+4.81 -1.98 +6.57 +6.65 -7.20 +5.27 -> Nitaf
-6.22 +7.14 +1.47 +7.20 -8.04 +7.15 -> tuvip
-6.78 +7.37 -2.43 +6.39 -4.70 +7.36 -> vugo
-6.93 +7.39 -5.07 +6.42 -7.20 +6.85 -> dugi
-6.46 +6.22 -3.17 +5.40 -5.65 +5.45 -> Gevum
-6.54 +4.95 +1.83 -1.73 -6.26 +6.56 -> nos
+4.80 -5.38 +4.80 +6.31 -5.38 +5.92 -> pume
-2.21 +4.60 +5.27 +7.03 -6.87 +5.98 -> gopu
+6.56 +6.56 +1.83 +6.56 -6.26 +6.56 -> Vita
-6.78 +7.21 -5.71 +6.38 -3.77 +6.73 -> rav
asked: -2.43 +6.39 -4.70 -> vugo
all pume: +4.80 -> 0 2
all Vita: +6.56 -> 0 1 3 5

+1.64 -1.91 -5.40 +4.67  zuba
+0.82 -0.18 -5.40 -2.43  dugi
+6.09 +1.85 -2.51 -0.87  tuvip
+6.09 +1.85 -2.51 -6.11  pume
+4.45 -6.53 -2.74 +5.83  Nitaf
+0.82 -1.91 -5.40 -2.43  vugo
-6.53 -2.74 +4.45 +3.27  fod
-2.67 -1.44 +2.12 +6.40  Gevum
asked: +0.82 -1.91 -5.40 -2.43 -> vugo
asked: -6.53 -2.74 +4.45 -> fod
asked: +0.82 -1.91 -5.40 -> vugo
asked: +2.12 +6.40 -> Gevum

+4.93 -3.76 -1.22 +0.23 -5.35 +2.29 +0.70 +3.87 -0.40 -2.57 +0.00 -> fod
+5.21 +0.10 +0.61 +0.10 -5.40 +0.10 +5.23 +0.10 -1.30 -7.44 -4.12 -> zuba
+5.21 +0.10 +0.61 +1.85 -5.02 +8.95 +5.23 +1.37 -1.30 -7.44 -4.12 -> tuvip
+3.48 -1.16 -0.93 +0.79 -3.55 +3.44 +2.10 +1.92 -0.61 -3.76 -2.12 -> Vita
-3.41 -1.15 -0.41 -5.13 +3.36 +1.74 +3.48 -2.35 -1.27 -2.49 -0.52 -> pume
+3.91 -2.04 -1.21 +0.59 -4.47 +3.11 +1.92 +2.19 -0.13 -2.94 -1.50 -> vugo
+5.17 -3.41 -1.15 -0.39 -5.13 +3.36 +1.74 +3.48 -2.35 -1.27 -2.49 -> gopu
asked: -3.41 -1.15 -0.39 -5.13 -> gopu
asked: -3.41 -1.15 -0.39 -5.13 +3.36 +1.74 +3.48 -2.35 -1.27 -2.49 -> gopu
asked: -0.41 -5.13 +3.36 +1.74 +3.48 -2.35 -1.27 -2.49 -0.52 -> pume
all zuba: +0.10 -> 1 3 5 7

